A small network was shown many inputs. Here are its activations along a few directions, one row for each input.
Each table varies a few parts of the input and shows all the possible inputs, shuffled.
Descriptions start from the smaller parts, as in this example, which fits no table here: one of 8 places around a ring, together with either a single point or one of 11 places along a line or (one of 2 separate values, together with one of 6 places along a line).
Shared parts are said once, and a part with two or three values counts as separate values.

Other details of the inputs vary at random and push rows far along two fixed directions, the same in every table; ignore that.

Table:
R1: [ 0  6  6 -4 -4  7  3  5  0  1  3 -1  0 -9]
R2: [-3  2 -1  1 -9  9  7  4  0 -5  1  0 11  6]
R3: [ 1  1 -1 -2  3  8  9  3 -6 -2  5  5 12  1]
R4: [  5   1   3   0   4   6   6  -1 -10  -2   4   0  -2   0]
R5: [-1  3  3  3 -7  6  6  1 -2 -4  1 -5 -3  6]
R6: [-1  7  2 -6 -3  8  5  5  2  0  3  0 -2 -9]
R7: [ 4  8  0  2 -1 -2  9 -1 -4 -5 -7 -2  0 -6]
R8: [ -8 -18   0  -2  10 -16 -23  -8  16  -2  -1   9  -2   8]
R9: [ 3  2  4  1  5  4  8  1 -9 -1  4  0 -2  1]
R10: [ 3 10  0  0 -4  1  6  0 -5 -5 -5  5 16 -3]
R11: [ 5  1  2  1  4  7  7 -3 -7 -2  7 -1  0 -1]
R12: [ 0  4  3  4 -7  7  5  0  1 -4  3 -6 -1  4]
R13: [ -3 -12   5   5  10 -22 -14 -10  15   7 -15  15  -1   3]
R14: [ 5  8  3  5 -1 -2  6 -2 -4 -4 -4 -4  4 -7]
R15: [ -2   3  -5  -4   0   2   1   2  -3 -10   7  -9  -2   1]
R16: [ 0  5  6 -5 -4  6  3  7 -3  1  1 -1 -1 -8]
R17: [ -6 -14   1  -5   6 -12 -16   0  21  12  -9  18  -6   0]
R18: [ 3  0  0  2  3  3  9  2 -9 -2  5  1 -3 -2]
R19: [ 2  3  2  3 -8  8  4 -2  0 -5  3 -5  0  4]
R20: [ 4  9  0  4 -1 -1  9 -2 -2 -5 -4 -2  2 -7]
R21: [ 3  8  1  5 -2 -3  8 -3 -4 -4 -3 -2  3 -8]
R22: [-4  3  0 -4  1  1 -1  2 -8 -9  4 -9 -2  3]
R23: [ -4 -19   4   6   2 -14 -15  -3  20   3  -7  13  -5  11]
R24: [-3  7  7 -6 -2  7  3  4 -3  2  0  0 -2 -6]
R25: [ 5  7  4  4 -1 -3  7  0 -6 -4 -6 -3  2 -6]
R26: [ 1  3 -2  3 -8  6  7  2  3 -6  3 -4 -3  3]
R27: [ 1  3 -1  2 -8  6  7  3  0 -6  0 -3 -4  4]
R28: [ 2  2  2  2 -8  7  4 -1 -3 -5  0 -4 -2  5]
R29: [ -7 -19   1   6   1 -15 -14  -4  20   4  -6  14  -6  10]
R30: [-7  1 -5 -6  0  6  1  4 -6 -9  4 -5 12  3]
R31: [ -2 -19  -1   3  14 -15 -11  -5  18   8  -2  17  -5   5]
R32: [-2  8  7 -5 -2  8  3  3  0  2  3 -1  0 -7]
R33: [-2  5  3 -5 -4  6  4  6 -4  1  2  1 -3 -9]
R34: [ 4  1 -1  0  4  4 10  3 -7 -3  4  1 -4 -1]
R35: [ -6 -14   5  -4   6 -10 -20  -6  20  12  -6  16  -2  -1]
R36: [ -1   1  -1  -3   0   1  -2   4  -8 -10   4  -9  -2   2]
R37: [ -4 -19   3   7   2 -13 -16  -4  23   4  -5  12  -3  10]
R38: [ -3   1  -4  -3  -1   0   0   3  -9 -10   6  -7  -3   0]
R39: [ -8 -19  -4  -3  10 -19 -20  -3  16  -1  -4  10  -6   9]
R40: [ 5  8  3  3 -1  0  5 -6 -5 -4 -4 -3  4 -6]
R41: [ 5  0  3  2  4  4  8  2 -6 -1  7 -1  0 -2]
R42: [ -8 -19   0  -3  10 -17 -23  -7  13  -2  -4  10  -4   9]
R43: [ -6 -15   5  -5   6 -11 -19  -4  17  11  -8  17  -4   1]
R44: [-3  2 -4 -2 -1  1  0  2 -6 -9  8 -8 -1 -1]
R45: [-5  8  0 -5 -2 13  1  7 -1 -1  0  6 11 -6]
R46: [ -1   2  -2  -2   0   1  -2   3  -5  -9   7 -10   0   0]
R47: [ -4   4  -1  -3   1   2  -1   0  -6  -8   7 -10   0   2]
R48: [ 3  2  3  2  5  5  8 -1 -6  0  7 -1  0  0]
R49: [ -2   6   3  -4  -4   7   4   4  -1   1   4   0  -1 -10]
R50: [ 3  1  0  3  3  4  9  1 -6 -1  8  0 -1 -3]
R51: [ 2  7  2  4 -2 -3  8 -1 -7 -4 -5 -2  1 -7]
R52: [ 30  15 -71   0  -9  -3 -21  -3 -22 104 -27 -42   8  16]
R53: [ 5  0  3  2  4  4  7  3 -9 -2  4 -1 -2 -1]
R54: [ 0  2  0  5 -9  5  6  1  1 -5  4 -4 -2  2]
R55: [ 3 10  4  4  0 -1  7 -4 -4 -3 -4 -3  4 -5]
Each input here is: one of 5 separate values, together with either a single point or (one of 2 separate values, together with one of 5 places along a line).
Question: Changing only the choice among 5 separate values turns R22 into R24. The same change can be made to R47. Which row results?
Answer: R32
Question: Which other rows does R9 become when the choice among 2 separate values takes its other values? List them by row number.
Answer: R48
Question: Start at R34 and move only the place on the line of 5, one step at a time. The first step leads to R18. Which rows follow, in order?
Answer: R53, R9, R4
Question: Which other rows does R20 become when the choice among 2 separate values takes its other values? List them by row number.
Answer: R7
Question: Which other rows does R29 become when the choice among 5 separate values takes its other values? List them by row number.
Answer: R18, R33, R38, R51
